A small network was shown many inputs. Here are its activations along a few directions, one row for each input.
In each table, some parts of the input vary, and every possible input appears once, in random order.
Descriptions start from the smaller parts, as in this example, which fits no table here: one of 5 places around a ring, together with either a single point or one of 9 places around a ring or (one of 2 separate values, together with one of 6 places along a line).
Shared parts are said once, and a part with two or three values counts as separate values.
In the rows, 128 means zero.

Other details of the inputs shift rows strongly along two fixed directions, in all tables alike. That doesn't count.

A family of inputs:
x1: [192  94 216 173 199  97 190  88 137 149  98 223]
x2: [109 168  23  69  98 120  50 188 118 132 141  23]
x3: [129 150 126 134 147 133 156  99 150 128 110 166]
x4: [106  82 141 157 176  98 152 146 169 119 137 123]
x5: [146 107 196 135 111 104 132 157 108 115 148 175]
x6: [130 143 139 154  70 187 103 134 109  91 131 123]
x7: [141 128 128 109 145 150 127 100 122 143 106  89]
x8: [114 133  72 122  25 146  87 191  64  74 150  72]
x9: [ 98 140  56  43 133 104 114  96 144 165 148  45]
x10: [124 135  88  84  72 161  77 163 102  91 116 116]
x11: [124 161  63  79 155 119 111 102 148 132  99  96]
x12: [136 139 127 102 184 111 138  64 175 167 121 135]
x13: [120  53 196 172 117 154 160 141 135  58 112 197]
x14: [104 174  50  84 135 122  67 126 139 147 120  28]
x15: [129 111 157  89 130 104 157 105 132 125 122 177]
x16: [148 125 179 143 177 124 145  98 130 163 105 136]
x17: [144 147 101 121 139 135 100 163  98 127 111  56]
x18: [133 117 176 149  94 163 136 119 129 126 147 190]
x19: [136 112 230 186 101 148 141 136 125 129 147 233]
x20: [135 145  87  77 232  90 178  58 171 189  87 107]
x21: [114 160  79 130  61 152  75 201  98 107 150  82]
x22: [149 149 131 138 114 132  83 167 114 100 122 113]
x23: [141 126 199 189 102 178 133 143  89 113 117 144]
x24: [154 118 123 120 142  92 125 124 144 145 132 171]
x25: [137 151  61 132 163 114 148 116 124 156 113  71]
x26: [166 124 150 134 232  52 176  61 187 178 114 205]
x27: [109 150  50  44 219  74 143  48 207 227 141  94]
x28: [142 123 171 156 148 160 171  88 130 148 118 146]
x29: [ 97 135  97  85  52 141  59 173  78 101 144  47]
x30: [145 143 150 167 154 135 150 142 114 140 122 121]
x31: [160  88 194 145  77 115 128 153  86  84 135 197]
x32: [113 160 124 141 189 106 147  83 168 179 133 133]
x33: [108 131 120 109  75 143 140 140 101  98 134 137]
x34: [120 127 161 137 139  91 163 137 129 145 159 163]
x35: [122  60 139 172 129 122 139 154 134  77 127 142]
x36: [ 88  78 143 163  87 164  93 179 116  69 133  86]
x37: [ 94 162  45  63 156  96  88 117 159 188 138  55]
x38: [134 143 121 126 201 116 200  70 153 171  98 147]
x39: [118  49 203 178  98 173 139 139 133  65 132 163]
x40: [111 147  80 115  35 189  81 181  84  75 128 109]
x41: [108 121 138 124  41 170 112 148  88  96 156 113]
x42: [141 149 100 147 173  92 155  96 162 155 125 148]
x43: [143 147 163 180 112 144 118 161 115 102 135 157]
x44: [156 109 169 179  79 144 127 159 103  97 142 211]
x45: [ 86 147  99 101 140  94 143 107 142 176 157  92]
Description of these inputs: one of 5 places around a ring, together with either a single point or (one of 2 separate values, together with one of 4 places along a line).
Which other rows does x44 become when the choice among 2 separate values takes its other values? List them by row number.
Answer: x24
Which other rows does x23 become when the choice among 2 separate values takes its other values? List them by row number.
Answer: x16
Which other rows agree with x21 in the place on the ring of 5? List them by row number.
Answer: x2, x4, x5, x17, x22, x30, x34, x43
A walk changes only the place on the ring of 5. It starts at x45 and steps to x41. List the rest of the walk in order.
Answer: x33, x8, x34
Which other rows agree with x10 in the place on the ring of 5? List them by row number.
Answer: x3, x11, x13, x15, x20, x33, x38, x40

A family of inputs:
x46: [114 114 121 114 208  56 176  80 190 200 158 153]
x47: [133 104 178 128 146  98 142 130 140 141 143 177]
x48: [124 164  85 126 106 155  95 137  96 132 123  50]
x49: [119 152  77 123 147 126 122 142 129 142 114  49]
x50: [136 128 170 129 148  96 172 104 133 140 138 189]
x51: [113 166  46  95  90 133  99 140 100 132 126  70]
x52: [140  97 162 153 167 121 155 110 141 113 108 164]
x53: [127  95 144 136 114 144 146 119 139 109 133 152]
x54: [139 119 160 162  78 178  91 169  86  66  98 107]
x55: [132 163  84 127 112 151  90 153 101 134 124  51]
x56: [159 131 178 150  65 191 108 140  88  88 121 162]
x57: [148 127 163 150  67 201  92 152  76  89 113 110]
x58: [130 137 112 128 192 106 143 113 154 158 108  97]
x59: [ 97 149 109 126 156 112 150 107 158 157 138 130]
x60: [139 129 151 126 118 113 139 145 116 120 138 163]
x61: [106 129 117 104 145  89 145 112 144 162 148 118]
x62: [167 140 173 168  70 170 105 162  86  92 129 163]
x63: [136 126 157 172  71 179 109 170  77  74 110 104]
x64: [ 86 151  72  96 107 157 105 136 134 125 133  72]
x65: [114 149  72  77 108 118  94 141 118 112 126  76]
x66: [115 115  99 113 182 120 163  95 153 145 113 104]
x67: [152 112 187 143  82 166 134 131  95 102 116 203]
x68: [120 128 153 146 130 137 122 144 140 120 134 163]
x69: [157 144 167 150 150 120 159  88 138 155 130 184]
x70: [122 163  56  95 121 115 113 137 120 154 126  90]
x71: [140  92 182 179  85 147 144 142 114  83 138 185]
x72: [ 94 119  73  88  98 137 100 131 128 127 148  65]
x73: [104 122  70 100 109 118  86 152 129 127 150  69]
x74: [142 111 191 147 228 104 210  56 178 179 103 183]
x75: [127 156  57  92 110 127  92 150 112 133 120  86]
x76: [147  95 169 176  97 165 113 176  91  62 113 148]
x77: [138 102 199 155  75 138 120 173  96  96 146 174]
x78: [143 165  81 110 119 138  90 137 121 134 126  87]
x79: [113 130  67 114 162  93 147 117 166 155 140  94]
x80: [141  96 150 158  82 150 111 167 116  76 134 151]
x81: [130 156  87 114 112 154  77 138 106 123 111  54]
x82: [120 130 161 166  78 165 110 176 106  88 138 156]
x83: [132  95 198 135 119 114 132 129 127 120 134 188]
x84: [130 146  94  93 160  96 134  95 149 162 114 138]
x85: [121 109 110 113 212  67 176  65 203 175 129 155]
x86: [135  83 220 176 107 124 153 122 122 113 154 217]
x87: [146 120 173 124 149  99 150 123 137 130 133 190]
x88: [150 147 129 119 162 114 133  89 150 155 119 150]
x89: [103 137  51 120 117 139 111 148 109 108 122  40]
x90: [136 117 173 112 150 113 170  96 139 139 130 189]
x91: [140 103 162 167 163 118 166 128 133 124 119 164]
x92: [104 122 119  75 192  75 173  72 180 197 142 129]
x93: [108 110 111 104 152  92 124 104 161 149 146 121]
x94: [ 90 154  71 102 113 139  89 144 137 119 128  75]
x95: [141 152 105 121 170 121 116 113 138 165 118  90]
What is each input in this table made of?
Answer: one of 5 places around a ring, together with either a single point or one of 9 places around a ring
The inputs of x80 and x85 match in every part but the place on the ring of 5. If x73 is changed in the same way as x80 into x85, which row does it become?
Answer: x93
The inputs of x65 and x50 match in every part but the place on the ring of 5. If x81 is changed in the same way as x65 into x50, which row does it become?
Answer: x48
Which other rows does x74 become when the place on the ring of 9 takes its other values? List them by row number.
Answer: x53, x56, x57, x66, x67, x72, x90, x92
Which other rows agree with x79 in the place on the ring of 5? List them by row number.
Answer: x46, x49, x55, x60, x62, x70, x77, x82, x91
A walk changes only the place on the ring of 5. It starts at x94 and steps to x68. List the rest of the walk in order.
Answer: x82, x59, x64
